A small network was shown many inputs. Here are its activations along a few directions, one row for each input.
In each table, some parts of the input vary, and every possible input appears once, in random order.
Descriptions start from the smaller parts, as in this example, which fits no table here: one of 3 separate values, together with either a single point or one of 9 places around a ring or (one of 4 places along a line, together with one of 8 places around a ring).
Shared parts are said once, and a part with two or three values counts as separate values.

Other details of the inputs vary at random and push rows far along two fixed directions, the same in every table; ignore that.

Rows:
x1: [-15  -1  30   1  54 -84 -66  22  26  21  76  16 -25   8]
x2: [ -7  -1   1  18 -40  47  31  10  46  15 -18 -27  17   3]
x3: [ 53 -21 -34  32   9 -37  10 -10  17 -12  38 -11  -4  19]
x4: [-18  23  20   1 -27   3  19 -10  -4  17  -5 -20 -36  25]
x5: [-33  -8  20  11   7   1  35  -1   3 -20   1 -12  14  -9]
x6: [  48  -13    2  -25   38   -2    4   -2 -101    1   -2   22   87 -100]
x7: [-12  19  10  13 -12   8  10   0   0  38 -24 -15 -36  23]
x8: [ 43 -11 -28  21 -12 -17   2 -17  -7  -8   3   4  -9  10]
x9: [-25 -35  35   2  48 -51 -28  39  76 -18  87   4  15   2]
x10: [ 47 -20 -32  30   7 -35  14 -10  15 -17  40  -3 -10  23]
x11: [  38  -10  -23  -45   45   -4  -36    8 -103   -6    7   41   76  -92]
x12: [ -7  36 -10 -10 -62  69  43 -16 -30  17 -55 -20 -31  16]
x13: [-15  11 -25   8 -46  79  44  -9  14  15 -64 -25  28  -7]
x14: [  2   4  27  10  16 -38  -9   5  -3  32  25  -2   1 -10]
x15: [-26   1  33   0  67 -86 -51  16  21   9  65  17 -44   9]
x16: [-19  -6  48   3  50 -59 -40   9  29 -23  70   6 -35   4]
x17: [ 23  -4  17 -18  35  15  39 -29 -95 -36  -9  27  62 -95]
x18: [  4  15 -16  50 -65 -36 -29  11 101  42  -9 -40 -94 102]
x19: [ -8  24 -14   7 -60  91  40 -17 -22  13 -82 -22   7  12]
x20: [-19  12  25 -26  15 -28 -19  -1  -9 -17  38  11 -40   8]
x21: [ 23  15 -40  15 -66  11  -8  -9   1  22 -62  -2 -34  43]
x22: [-22   0  12  -9  13   5 -23   7   1 -21  10  10  -1   4]
x23: [-26   1 -16 -15 -22  58  -8  -4  26   9 -41  -6 -16  30]
x24: [ 77 -30 -35 -27  34  -8  26   5 -43 -61 -41  61 123 -75]
x25: [-32 -19   1 -10  32  -7 -15  15  44 -17  32   5  26  -8]
x26: [-21  11  21 -22  22 -37 -29  -2 -11  -6  40  12 -37  11]
x27: [-42  -4 -15 -19 -26  52   2  13  17  -8 -34 -11 -17  35]
x28: [-11  12 -16   4 -52  92  43 -24  -8  19 -84 -19  13   8]
Description of these inputs: either a single point or one of 5 places along a line or (one of 2 separate values, together with one of 11 places along a line).
- Which other rows does x11 become when the choice among 2 separate values takes its other values? List them by row number. => x6

Rows:
x29: [ 16  24 -23 -17  -8  -3 -44   9 -37  32  -2   1 -38  14]
x30: [  5  -9 -21  10 -12  19   8 -12   5  -7 -13  -5  12  -3]
x31: [ 16 -10 -27  -1 -10  42  31 -17 -34 -14 -31   6  32 -30]
x32: [-28  14  21  -8  -9  23  -1   0 -15  21  -8 -10 -17  -6]
x33: [-23  16   1 -30   0  43  -6   0 -40  14 -32  15   4 -27]
x34: [-37  15  15 -23   1  29 -18   9   1  23 -13   3 -10   5]
x35: [ 66  -4 -48   3 -22 -14 -26   5 -11  18  -3  14  -1  10]
x36: [ 13 -41  -3 -22  76 -32   6  -9 -65 -53  34  50  89 -90]
x37: [  9 -35  23   8  76 -62  -8  -5 -11 -46  63  26  45 -51]
x38: [ -6   3  -2  28 -26  -9 -14  29  95  26  -5 -32 -33  61]
x39: [  6  -7 -10  14  -7  22  25 -10   5  -6  -5 -14   8   5]
x40: [-31  18  22  -9  -7  24  13  -3 -14  23   2 -17 -17  -2]
x41: [-22   2  -4 -19 -13  21  -2   6  -4 -10 -16   8  -3   9]
x42: [ 27   1 -39  27 -32 -24 -41   8  58  35  16 -20 -70  80]
x43: [-34  -6  62  -2  66 -63 -36  11   2  -7  69  10  -4 -24]
x44: [ 15   1  -2  19 -22  11  30   5  29   8  -2 -23   8  10]
x45: [-27  15  23  -9  -6  25   5  -2 -17  21  -2 -14 -13  -2]
x46: [-22   8  -2 -22  -7  24  -5   3   6 -10 -18   9  -4  14]
x47: [-30   9   3 -31  -8  42  -6   6 -37  19 -27  11   9 -19]
x48: [ 23  -7 -10  10 -18  15  20   4   6  -1 -18  -9  27 -11]
x49: [ 24  -4  -5  13 -14  14  25   3  10  -1  -9 -14  27  -3]
x50: [  1   6  -3 -18 -15  40  30 -14 -42 -19 -24   5  10 -14]
x51: [-12   6   4  -8 -17  21  15  -5  -9 -12 -14  -2 -12   4]
x52: [ 46   7 -18  32 -24 -19  19 -13 -10  12 -26   3   8   5]
x53: [ 22  12 -10  -3 -21   2  23 -26 -45  -3 -37  10 -15   0]
x54: [  3  -4 -11  14  -9  24  34 -12   4  -4  -1 -14   5   1]
x55: [-33  18  22  17 -31   2  12   5  62  12  15 -38 -65  66]
x56: [ 13  15 -22   6 -34 -24 -44  15  40  26  13 -14 -89  82]
x57: [ 22  -8 -28 -22  -6  38  12   5 -13  -5 -43  13  55 -24]
x58: [-10   7  -3 -12 -18  19   4 -10 -11 -14 -15   4  -6  -1]
x59: [-22  32  23  26 -27 -30 -17   0  35  50  -6 -40 -80  62]
x60: [  1 -37  33  10  67 -93 -21  25  38 -25  75  13  40 -24]
x61: [ 13 -29  34  20  60 -97 -16  10  35 -29  78   7  37 -31]
x62: [-20  15   4 -23 -10  39  -4 -10 -46  13 -25   6   8 -32]
x63: [  2 -33  12 -13  80 -51  -8  -3 -13 -44  50  36  60 -54]
x64: [-22  11   1  -9 -10  12  -6   6  18  -7 -14   3 -26  23]
x65: [ -30  -20   39   41   57 -100  -35   23  108   -9   90  -15  -40   43]
x66: [ 36  -7 -24  -6 -13  39  16  -1 -29 -11 -40  11  54 -34]
x67: [-10   6   4 -11 -11  23  -1  -2  -9 -16 -17   5  -9   6]
x68: [ 40  -1 -32  16 -16   9  31 -33 -45   2 -41  11  11 -14]
- Describe the family of inputs behind these rows. => one of 4 places along a line, together with either one of 2 separate values or one of 8 places along a line
- Changing only the place on the line of 4 turns x61 into x62. The same change can be made to x52. Which row results? => x59
- Which other rows does x38 become when the place on the line of 8 takes its other values? List them by row number. => x44, x48, x49, x57, x60, x61, x66
- Which other rows does x42 become when the place on the line of 4 takes its other values? List them by row number. => x29, x35, x56
- Which other rows does x56 become when the choice among 2 separate values takes its other values? List them by row number. => x53

Rows:
x69: [-23  -4  31  16  15 -48 -32  32  84   9  41 -15 -26  46]
x70: [-58  32  36  -2 -27  22 -18  15  36  46 -18 -30 -52  41]
x71: [-58   2  58  -1  33 -22   4   1  16  -5  41  -9 -14  -9]
x72: [  8   0 -19   0 -34  54  33  -4   1  -4 -32 -13  23  -2]
x73: [ 20  -9  15  14  36 -84 -10  -7  -3 -18  49  15 -14  -2]
x74: [ 28 -12   4 -19  30 -31   3  -6 -50 -32  30  26  32 -47]
x75: [ -3   5 -20   7 -34  25 -16  14  35  28  -4 -25 -31  41]
x76: [ 38  12 -30  -7 -33  33  19 -18 -47   7 -34   3   0  -7]
x77: [ 20   5 -36   5 -31  40   2  -4 -10  26 -24 -11  -8  10]
x78: [-31   9  48 -26  44 -31 -12  -9 -57 -18  34  22  -6 -39]
x79: [-34 -12  34  44  14 -61 -12  14 111  -9  50 -27 -44  61]
x80: [ 11  10 -28  -9 -35  27   1  -9 -18  -5 -41  10 -19  19]
x81: [ 16  -5 -23  15 -18  25  37 -18  -8  -7 -37  -6  18  -3]
x82: [ 27   3 -23 -14 -28  46  12   3 -31   9 -44   4  41 -25]
x83: [-15 -20  20   0  32 -20  10   5  25 -36  35   7  24 -10]
x84: [-33   0  33 -33  58 -11 -15  -8 -63 -10  32  24  19 -59]
x85: [ 28   5 -23  10 -22  10   8  -3  -8  18 -42   2  13   1]
x86: [  0 -20   1 -24  50 -19 -16   4 -26 -27  36  29  33 -40]
x87: [  7  -1 -36 -12 -16  38  -8  -6 -21   1 -34  14   5  -2]
x88: [ 26  -4 -23   7 -24  50  44 -17 -29  -5 -36  -5  35 -24]
x89: [ -9  10  -3  15 -25  -2 -17  14  58  21 -24 -16 -26  45]
x90: [ 32 -20  26  10  61 -72  -5   5 -21 -16  52  20  52 -59]
x91: [  7   7 -20 -26 -18  34   6  -3 -30 -12 -28  13   0   1]
x92: [ -3   9 -21  30 -29  -4 -18   6  57  39  -4 -29 -57  66]
- Changing only one part turns x69 into x86. The same change can be made to x89. Which row results? => x87
- Describe the family of inputs behind these rows. => one of 4 places along a line, together with either a single point or one of 5 places around a ring
- Which other rows does x79 become when the place on the ring of 5 takes its other values? List them by row number. => x72, x81, x83, x88
- Which other rows does x81 become when the place on the line of 4 takes its other values? List them by row number. => x73, x85, x92

Rows:
x93: [ -60    2   89   -3   67 -100  -55   28   70  -10   56   18  -26   21]
x94: [ 27  -7  23   2  39 -84 -22  32  28   5  32  11  38 -12]
x95: [ -2   4   4  -8  15   9 -13   9 -22  28 -39  16  61 -51]
x96: [-38 -31  25   8  77 -56 -46  29  62   1 104  -7  -1  -4]
x97: [ 47 -22 -17  -9  -7  36  55  -7 -48 -37 -15   6  87 -65]
x98: [  21   35  -50   37 -102   45  -33   -2   51   46  -57  -46 -107  119]
x99: [ 65 -17 -52 -14  -5   6   3 -16 -59 -23 -78  55  63 -48]
x100: [ 46  10 -20 -22 -19  19  -7   2 -69  18  -3  10   1 -31]
x101: [-70  23 -41 -35 -77 118 -13  22  42  23 -68 -29 -65  91]
x102: [ 27 -12 -45 -27  10  26  -4  16 -11  -8  16  14  39  -9]
x103: [ 27 -26 -20  37 -31  -8  28 -15  48 -32  -8 -10   7  17]
x104: [  0  15   5   2   7  32  48 -31 -68  21 -22  -6  19 -49]
x105: [   8   42  -22   33 -103   58   42    4   59   76  -56  -68  -94  112]
x106: [-41  22  33 -20   7   9  37 -27 -36  -4 -11  10 -35  -4]
x107: [-37  30  15 -46 -16  19 -27 -12 -64  -5 -14  10 -33 -11]
x108: [ 11 -39 -15  18  52 -84 -46  11  78 -30  80   8 -22  38]
x109: [-22   7  39  18  24 -45 -50  11   7  34  65 -16 -45  -7]
x110: [  14  -16   21   57   38 -112   10  -17   38  -15   67    2  -39   39]
x111: [  4 -20   0   3  15  54  46 -16 -50 -27 -20  -3  90 -88]
x112: [-28   1  27 -31   9  57  48 -20 -55 -61 -29  26  61 -60]
- Describe the family of inputs behind these rows. => one of 4 places along a line, together with one of 5 separate values
- Changing only the choice among 5 separate values turns x93 into x101. The same change can be made to x94. Which row results? => x102
- Which other rows does x96 become when the choice among 5 separate values takes its other values? List them by row number. => x95, x104, x109, x111
